These are the activations of a small neural network, seen along a few directions. Each row is one input.
Each table varies a few parts of the input and shows all the possible inputs, shuffled.
Descriptions start from the smaller parts, as in this example, which fits no table here: one of 2 separate values, together with either a single point or one of 9 places around a ring or (one of 6 places along a line, together with one of 8 places around a ring).
Shared parts are said once, and a part with two or three values counts as separate values.
In the rows, 128 means zero.

Other details of the inputs vary at random and push rows far along two fixed directions, the same in every table; ignore that.

Table:
row 1: [130 110 107 111 137 107 125 159 125 132 134 127 117 138 139 120]
row 2: [125 132 100 117 129 104 104 188 159 158 128 110 107 144 116 119]
row 3: [123 110 110 123 112 124 111 178 155 149 139 114  92 164 124 109]
row 4: [126 110  98 109 144  90 114 180 128 152 119 132 109 140 131 117]
row 5: [125 131 123 113 120 123  97 137 146 146 111 122 129 124 111 119]
row 6: [136 149 140 134 113 137 106  87 132 136  88 133 149  93 104 140]
row 7: [113 121 149 208  92 203 176  96 109  61 228  88 101 204 182 123]
row 8: [142 132 141 124 141 124 135  83 109 120  92 148 154  79 120 130]
row 9: [126 129 122  97 139 106 114 190 139 167 135 142 104 161 122 112]
row 10: [106 101 145 198 125 184 204  95  87  58 227  92 118 191 195 113]
row 11: [122 122 104 119 117 116  98 175 156 155 115 128  98 159 111 117]
row 12: [118 118 122 124 116 133 109 168 152 134 140 116 102 159 128 113]
row 13: [126 105 106 118 136 104 129 170 123 137 144 122 107 145 144 114]
row 14: [114 119 138 101 145  99 120 184 129 155 159 124 108 152 141 109]
row 15: [118 120 152 203  91 206 175  89 112  59 227  88 107 198 179 126]
row 16: [148 141 140 128 102 149 117  90 144 124  93 136 138 102 104 147]
row 17: [135 128 121 139 129 126 139 110 109 115 127 135 132 124 139 139]
row 18: [116 125 101 114 126 103  95 181 155 156 130 112 116 149 110 111]
row 19: [112 123 118 120 144 119 131 135 125 135 108 139 132 121 120 137]
row 20: [138 151 124 135 117 136 122 116 146 124 126 116 137 115 115 143]
row 21: [142 138 143 128 123 143 145  69 115 108 102 142 161  77 124 167]
row 22: [137 125 112 110 139 104 116 135 125 137 105 143 132 113 121 134]
row 23: [144 145 137 134 105 148 113  87 143 125  94 139 139 106 102 148]
row 24: [141 132 137 115 143 121 128  90 113 118  91 150 156  84 117 127]
row 25: [151 141 138 133 134 126 133  73 107 116  87 151 156  78 122 141]
row 26: [151 160 142 142 107 147 133  77 137 118 111 119 151  81 113 157]
row 27: [139 157 172 122 131 136 133  75 110 119 120 148 158  93 124 155]
row 28: [117 125 111 136 119 117 114 166 143 142 145 103 115 153 125 111]
row 29: [140 139 137  98 134 118 117 148 137 153 119 150 127 131 113 128]
row 30: [150 141 134 126 135 126 128  74 112 114  90 153 158  82 119 141]
row 31: [156 158 169 127 121 149 143  75 114 129 106 155 152  92 116 154]
row 32: [156 153 170 123 118 150 147  78 117 129 116 150 150  91 120 151]
row 33: [141 151 138 127 110 133 114  89 139 128  97 125 158  84 101 144]
row 34: [142 152 142 135 107 135 119  84 136 131  98 123 156  79 103 145]
row 35: [128 135 140 130 137 136 142  84 116 121  90 145 156  83 115 156]
row 36: [135 136 132 130 144 122 131  90 107 118  94 152 150  96 121 128]
row 37: [116 124 119 115 151 109 123 135 127 138  97 146 136 116 118 122]
row 38: [126 104 100 105 148  88 116 184 131 150 127 130 107 141 136  95]
row 39: [157 154 166 109 122 145 136  85 123 131 105 155 154  89 111 151]
row 40: [122 123 119 136 131 129 143 125 118 119 135 131 128 132 140 144]
row 41: [102 105  99 101 154 101 118 187 140 151 125 130 113 149 122 118]
row 42: [124 141 115 127 120 113 103 142 145 147 112 120 131 124 106 125]
row 43: [151 137 137 123 133 128 132  77 112 111  95 148 157  81 124 137]
row 44: [126 119 115 134 111 132 113 158 147 141 129 119 100 158 121 120]
row 45: [117 106 104 111 155 101 119 172 125 137 135 132 115 153 133  95]
row 46: [144 140 145 133 140 129 135  67 102 114  84 154 162  75 118 137]
row 47: [124 133 128 140 114 143 114 116 135 126 136 115 129 141 125 123]
row 48: [110 106 117 118 142 119 139 156 128 136 134 124 119 134 133 124]
row 49: [113 105  99 112 142 106 124 181 135 141 144 125 109 156 136 125]
row 50: [122 133 135 207  97 193 186  98 111  63 238  73 111 193 182 131]
row 51: [124 122 136 121 143 130 141 106 122 115 112 138 148 106 127 127]
row 52: [139 156 176 128 130 134 137  76 106 122 116 146 156  89 127 154]
row 53: [109 103 110 102 154  97 122 179 137 151 119 131 116 136 127 102]
row 54: [115 122 134  86 149  93 108 189 136 159 145 130 113 148 133 110]
row 55: [131 135 145 126 133 146 148  73 117 109  98 142 162  81 118 158]
row 56: [115 119 114 120 123 115  96 187 155 155 122 123  95 158 119 111]
row 57: [116 115 114 113 121 113  96 190 159 158 125 121  94 153 119 108]
row 58: [142 136 138 120 127 126 135  87 121 128  88 146 155  70 116 163]
row 59: [127 127 140 197  95 197 189  98 115  58 243  67 115 187 183 130]
row 60: [106 105 108 112 154 108 126 170 133 137 133 130 118 153 131 106]
row 61: [112 129 137 111 144 105 120 171 124 146 156 130 112 157 140 116]
row 62: [109 121 107 128 123 118 101 171 143 149 141 112 104 169 127 104]
row 63: [115 114 149 201  92 197 178  90 103  69 236  73 111 193 185 113]
row 64: [121 111  93 109 151  87 109 185 130 148 122 136 107 151 133  98]
row 65: [117 110 109 123 137 112 133 163 126 136 136 125 115 143 138 131]
Each input here is: one of 5 places around a ring, together with either one of 2 separate values or one of 5 places along a line or one of 6 places around a ring.
Q: Changing only the place on the ring of 5 turns row 14 into row 54. The same change can be made to row 57. Which row results?
A: row 12
Q: Changing only the place on the ring of 5 turns row 45 into row 8. The same change can be made to row 49. Which row results?
A: row 58
Q: Start at row 17 and move only the place on the ring of 6, one step at a time. The first step leads to row 64. Which rows follow, in order?
A: row 36, row 37, row 19, row 40
Q: Start at row 11 and move only the place on the ring of 5, one step at a time. The first step leads to row 44. Which rows follow, in order?
A: row 3, row 16, row 23
Q: Which other rows does row 39 become when the choice among 2 separate values takes its other values? List them by row number.
A: row 54
Q: Which other rows does row 64 become when the place on the ring of 5 takes its other values? List them by row number.
A: row 25, row 30, row 38, row 43
Q: Which other rows does row 43 become when the place on the ring of 6 takes its other values? List them by row number.
A: row 1, row 21, row 24, row 51, row 55

Table:
row 66: [116 125 115  72 128  86  52 198 177 196  66 149 104 131  86 106]
row 67: [145 157 140 115 119 120  78 114 143 162  70 147 135 101  92 105]
row 68: [118 145 118  95 126 102  80 186 163 180 106 132 109 136  95 131]
row 69: [109 100 152 154 131 158 168 105  90  89 184 125 117 168 176 113]
row 70: [144 135 109  74 132  85  61 205 169 190  69 166  93 143  88 109]
row 71: [139 154 147  84 159  90 110 102 124 149  68 158 171  50 103 148]
row 72: [121 144 113  79 136  81  67 203 173 187 104 120 115 125  94 113]
row 73: [144 173 178 153  97 177 144  40 129 100 122 127 166  83 113 170]
row 74: [ 98 102  99 164 127 145 159 150 131  94 188  87 112 173 158 118]
row 75: [162 169 165 149  90 157 132  59 123 115 124 125 152  89 119 166]
row 76: [120 103 139 154 132 152 187 138  92  95 226 110 106 190 190 126]
row 77: [125 115 111  59 164  69 109 207 145 181  98 152 120 112 111 119]
row 78: [109 104 124  80 163  82  99 189 134 175  81 163 112 126 109 106]
row 79: [112 122 118  72 167  76 108 187 141 169 101 149 131 112 111 121]
row 80: [154 152 178 134 127 162 180  30  94  98 109 157 176  65 131 180]
row 81: [164 144 165 130 138 147 153  51  88  99  96 183 152  90 134 150]
row 82: [145 136 120 146 115 143 139  73 123 111  98 133 150  84 120 168]
row 83: [122 108  86 120 140  89  96 160 145 144  94 126 120 127 109  92]
row 84: [115 115 108  98 122 111 110 229 168 175 159 108  80 188 123 110]
row 85: [145 140 148 100 153  97 112  93 111 143  70 168 159  71 104 118]
row 86: [151 141 120 130 121 127 131  77 127 115  84 123 161  59 111 157]
row 87: [ 98  86 109 177 120 156 153 140 119  95 166 101  99 182 159 108]
row 88: [142 144 120  78 125  89  78 184 170 184  96 127 120 108  94 126]
row 89: [140 134 110 140 130 122 105  84 124 126  62 141 149  85 106 110]
row 90: [116  96  69 123 132  89 114 212 143 147 153  99  92 167 140 106]
row 91: [101 101  82 140 139 111 126 186 140 122 173  82 104 170 151 104]
row 92: [147 139 123  45 166  55  85 165 142 189  46 165 149  52  88 137]
row 93: [135 145 118 157 119 132 132  77 117 105 105 120 160  91 121 154]
row 94: [107 109 109 191 116 168 172 115 110  76 205  85 113 184 174 133]
row 95: [121 146 142 132 115 148 127 135 147 137 140 118 123 142 116 140]
row 96: [153 161 172 164  85 187 155  51 118  99 152 123 142 111 133 171]
row 97: [118 102 122 132 139 114 161 182 102 120 212 109 100 188 178 106]
row 98: [154 162 177 152  96 188 133  26 121  94 113 140 165  99 110 150]
row 99: [142 116  96 131 131 121 118 131 130 121  93 151 114 131 122 124]
row 100: [114  98 124 110 155 121 134 163 113 126 159 136 114 171 147  91]
row 101: [102 111 137 140 148 143 176 151 104 109 198 114 114 180 167 120]
row 102: [119 109  84 107 136 104 119 177 153 154 101 125 115 126 112 132]
row 103: [112 120 131 137 144 117 153 151  99 115 188 115 122 166 165 116]
row 104: [105  86  90 155 128 146 140 158 126  98 177  98 103 197 154  90]
row 105: [110 113 161 185  94 190 158 119 119  92 202  97  96 199 162 114]
row 106: [ 97 102  97 163 128 147 160 152 128 100 182  89 106 180 154 123]
row 107: [122 142 140 161 101 149 136 135 127 114 194  93 115 178 151 125]
row 108: [142 130 120 136 117 140 143  87 132 110  98 127 154  79 115 159]
row 109: [117 104 138 165 140 149 165 127  85  94 203 114 109 190 185  73]
row 110: [117 127 131 112 154 111 135 143 114 137 141 142 129 135 139 134]
row 111: [158 168 168 138 103 146 107  47 132 125  81 146 163  73  93 136]
row 112: [161 172 178 140  92 173 143  41 133 111 105 137 167  66 107 178]
row 113: [137 135 146 170 104 173 145  10 108  78  82 140 167  71 124 160]
Q: What is each input in this table made of?
A: one of 3 separate values, together with either a single point or one of 5 places along a line or (one of 2 separate values, together with one of 5 places around a ring)
Q: Changing only the choice among 3 separate values turns row 109 into row 89. The same change can be made to row 101. Which row results?
A: row 106
Q: Changing only the choice among 3 separate values turns row 107 into row 93. The same change can be made to row 75. Which row results?
A: row 90
Q: Which other rows does row 79 become when the choice among 2 separate values takes its other values? List them by row number.
A: row 77
Q: Which other rows does row 103 become when the choice among 2 separate values takes its other values? List them by row number.
A: row 97
